Each row below holds a small network's activations on one input, seen along a few directions.
In each table, some parts of the input vary, and every possible input appears once, in random order.
Descriptions start from the smaller parts, as in this example, which fits no table here: one of 5 places around a ring, together with either a single point or (one of 2 separate values, together with one of 4 places along a line) or one of 11 places along a line.
Shared parts are said once, and a part with two or three values counts as separate values.
In the rows, zero is written as 128.

Other details of the inputs shift rows strongly along two fixed directions, in all tables alike. That doesn't count.

Rows:
R1: [154 127 143 143 133 124 121 116 124 124 142]
R2: [147 177 119 158 181 141  97 121  81 127 147]
R3: [176  98  89 102  86 114 148 157 139 114  76]
R4: [114  50 125  60 128 122 145 105 167 124 121]
R5: [151 115  88 116  89 128 134 140 147 117  85]
R6: [ 42 104 172 104 152 148 120 106 143 132 161]
R7: [137 180 125 166 175 137  97 138  67 118 138]
R8: [ 83 175 163 173 150 145 110 117  99 124 160]
R9: [153  71 120 101  73 103 158 148 161 127  88]
R10: [ 49 122 209 115 146 132 128  99 140 174 190]
R11: [155 168 116 143 153 135 107 118 103 148 146]
R12: [147 132 120 119 116 130 121 120 133 136 125]
R13: [154 115  98 106 128 120 131 136 127 139 113]
R14: [ 81  85 179 104 131 121 123  87 154 140 167]
R15: [178 139  84 142  93 120 144 175 111 110  83]
R16: [ 55 120 221 120 145 144 118 101 152 173 179]
R17: [140 119  84 124 108 131 125 125 136  94  89]
R18: [129 148 144 152 145 131 127 122 106 125 152]
R19: [115 123 169 128 119 125 125 108 143 156 152]
R20: [129 114  90 136  74 115 153 149 144 121  87]
R21: [158 173 152 181 143 130 106 136  86 117 142]
R22: [159 197 143 168 178 155  91  97  88 128 162]
R23: [160 157  94 151 105 127 124 144 115 122 112]
R24: [144 155 172 149 135 136 120 104 128 160 162]
R25: [208 136  96 151  88 115 141 145 132 124  91]
R26: [156 178 120 165 158 144 111 133  88 114 139]
R27: [120 152 159 136 141 150 115 137 113 142 132]
R28: [ 68  89 179 111 129 131 124  98 157 135 155]
R29: [109  96 132 120 114 114 148 138 124 114 123]
R30: [127  91 106 111 104 114 150 109 149 115 125]
R31: [100 144 111 137 151 139 105 119 110 115 128]
R32: [120 181 135 166 133 150 111 143 107 133 133]
R33: [ 86 130 140 117 167 133 104  98 116 135 162]
R34: [146 189 155 161 159 150 113 139  95 148 155]
R35: [125 159 143 140 157 143  99 100 109 123 153]
R36: [140 190 136 177 162 155  97 132  77 112 130]
R37: [ 92 154 157 136 160 143 105 136 101 152 148]
R38: [109  96 124 108 128 125 139 141 125 111 120]
R39: [117  52 109  61  90 116 165 119 183 138 114]
R40: [101  47 130  75  78  99 176 147 169 135 101]
R41: [129 179 119 177 146 148 110 148  79 104 122]
R42: [151 192 126 171 161 149 102 114  88 117 154]
R43: [126 181 129 189 135 137 119 144  78 109 128]
R44: [187 126  35 131 115 115 125 124 119  96  86]
R45: [192 133  66 141 107 119 130 152 106  84  73]
R46: [ 57  74 140  83 150 131 129 116 136 130 132]
R47: [ 90  88 163  92 116 123 154 104 163 161 155]
R48: [127 109 146  60 162  89 178 165 245 145 139]
R49: [190 121  75 154  61 112 148 166 133 107  59]
R50: [ 76  69 172 103 121 125 137 113 151 131 139]
R51: [198 147  96 133 117 130 131 141 121 126 100]
R52: [163 135  76 159  72 115 154 171 117 111  69]
R53: [ 70  80 145  86 132 128 132 103 152 126 150]
R54: [141  97  56 108  86 113 137 148 145 115  74]
R55: [138 165 119 161 120 142 126 162 101 125 109]
R56: [ 56 104 181 111 142 127 129  94 138 140 177]
R57: [155 133 136 145 128 125 119 100 129 124 146]
R58: [117 174 163 115 222 108 131 150 200 133 185]
R59: [114  49 125  71  85 105 177 132 179 143 109]
R60: [187 118  52 124  91 105 140 170 114 108  65]
R61: [144 154 154 125 151 146 115 103 125 154 158]
R62: [ 95  58 110  64 109 109 140 115 166 146 123]
Description of these inputs: one of 2 separate values, together with either a single point or (one of 5 places along a line, together with one of 6 places around a ring).
Changing only the choice among 2 separate values turns R48 into R58. The same change can be made to R3. Which row results?
> R45
Changing only the choice among 2 separate values turns R42 into R39. The same change can be made to R30. Which row results?
> R47
Which other rows does R37 become when the choice among 2 separate values takes its other values? List them by row number.
> R46
Which other rows does R35 become when the choice among 2 separate values takes its other values? List them by row number.
> R12

Rows:
R63: [103 158 194 123 182 137 118 110 148 165 189]
R64: [147 212 104 199 157 152  85 130  51 100 130]
R65: [115  81 155  75 131 110 156 126 198 143 141]
R66: [ 84  99 169 105 130 141 126 109 126 150 148]
R67: [ 71  62 144  89 110 122 147 119 148 131 127]
R68: [159 166  87 169 127 138 107 141  76 101 101]
R69: [107 154 192 112 191 134 120 124 144 170 186]
R70: [169 163  90 177 114 136 106 125  78 104 106]
R71: [151 174 103 176 113 134 117 153  89 112 104]
R72: [108 161 210 129 183 136 120 115 151 162 193]
R73: [168 169 102 170 114 140 113 142  81 118 105]
R74: [114  37 114  43 103  98 173 126 218 137 112]
R75: [208  96  47  97  84  91 165 161 175 109  69]
R76: [ 66  59 126  82 120 128 133  99 143 118 129]
R77: [185 214 135 178 163 131 115 153 117 129 141]
R78: [177 132  81 152  84 128 129 137 103 110  86]
R79: [152 218 135 211 135 148  97 138  63 124 135]
R80: [ 77  65 150  94  96 123 145 110 156 138 129]
R81: [ 79  15 116  62  75 106 168 117 176 121 101]
R82: [181 211 123 174 162 133 112 146 113 132 141]
R83: [166  82  51 127  53 104 156 144 134  89  61]
R84: [162 218 132 200 148 156  91 140  53 128 134]
R85: [ 73 150 199 133 171 158 104 113  96 160 175]
R86: [ 69 154 204 151 155 151 106 106 104 157 181]
R87: [189 144  70 128 117 110 145 161 152 114  91]
R88: [116 112 168  89 156 119 138 119 169 160 164]
R89: [ 64 144 182 141 171 155  94  85  94 138 184]
R90: [171  84  38 121  67 112 142 139 124  86  55]
R91: [148 217 134 206 140 149  97 145  64 124 133]
R92: [125  33 119  39 101  93 174 124 215 142 116]
R93: [ 67  97 164 110 135 133 131 120 127 138 146]
R94: [157 165  77 175 119 136 106 125  78  92 106]
R95: [196 168  97 142 137 115 132 155 133 127 116]
R96: [173  82  39 122  64 112 143 136 125  86  55]
R97: [ 59 143 194 138 168 148 111 118 101 148 174]
R98: [ 58  96 146 100 150 140 118 106 121 125 146]
R99: [ 62  95 148 104 145 140 117  99 122 125 149]
R100: [ 76  57 136  80 119 128 134 106 143 129 125]
R101: [109 117 177  96 157 122 141 125 176 151 161]
R102: [195 145  83 133 116 108 146 165 156 110  93]
R103: [190 142  71 128 115 109 145 157 153 114  92]
R104: [155 163 100 178 110 130 120 143  86 107 107]
R105: [ 87  60 148  82 105 129 142 108 148 143 127]
R106: [115 155 198 120 179 132 119 109 145 170 193]
R107: [192 169  96 152 126 117 131 142 138 122 116]
R108: [ 65 152 202 146 158 151 107 112 104 156 178]
R109: [ 75  58 136  78 120 129 135 109 142 128 124]
R110: [208  96  56 109  72  91 168 156 186  99  68]
Changing only one part turns R94 into R98. The same change can be made to R105. Which row results?
> R85
Describe the family of inputs behind these rows.
> one of 6 places along a line, together with either one of 3 separate values or one of 5 places along a line
List by row number the other rows that have the place on the line of 6 in common with R103.
> R64, R77, R84, R91, R93, R95, R109
Start at R71 and move only the place on the line of 6, one step at a time. The first step leads to R91. Which rows follow, in order?
> R108, R79, R86, R80

Rows:
R111: [154 215 191 173 173 136 116 145 121 164 175]
R112: [ 72 109 160 106 161 138 116 104 129 135 158]
R113: [189 138  60 139 107 115 132 144 124  97  86]
R114: [184 139  76 155  84 118 136 149 117 108  83]
R115: [165 195 157 147 179 131 117 139 140 151 166]
R116: [122 186 161 179 148 148 104 126  78 137 153]
R117: [ 60  70 167  70 150 129 135 101 159 146 158]
R118: [126 167 158 141 172 142 104 115 113 143 164]
R119: [ 66 121 179 131 137 145 120 113 111 143 156]
R120: [175 135  57 143 106 118 129 144 113  90  83]
R121: [ 97  45 130  74  88 115 156 119 168 134 113]
R122: [139 111 100 112 123 121 134 129 137 116 112]
R123: [ 70  25 124  63  82 115 158 117 170 128 105]
R124: [174 135  72 158  82 121 135 146 111 101  81]
Describe the family of inputs behind these rows.
> one of 2 separate values, together with either a single point or one of 6 places along a line
Changing only the choice among 2 separate values turns R122 into R124. The same change can be made to R117. Which row results?
> R116
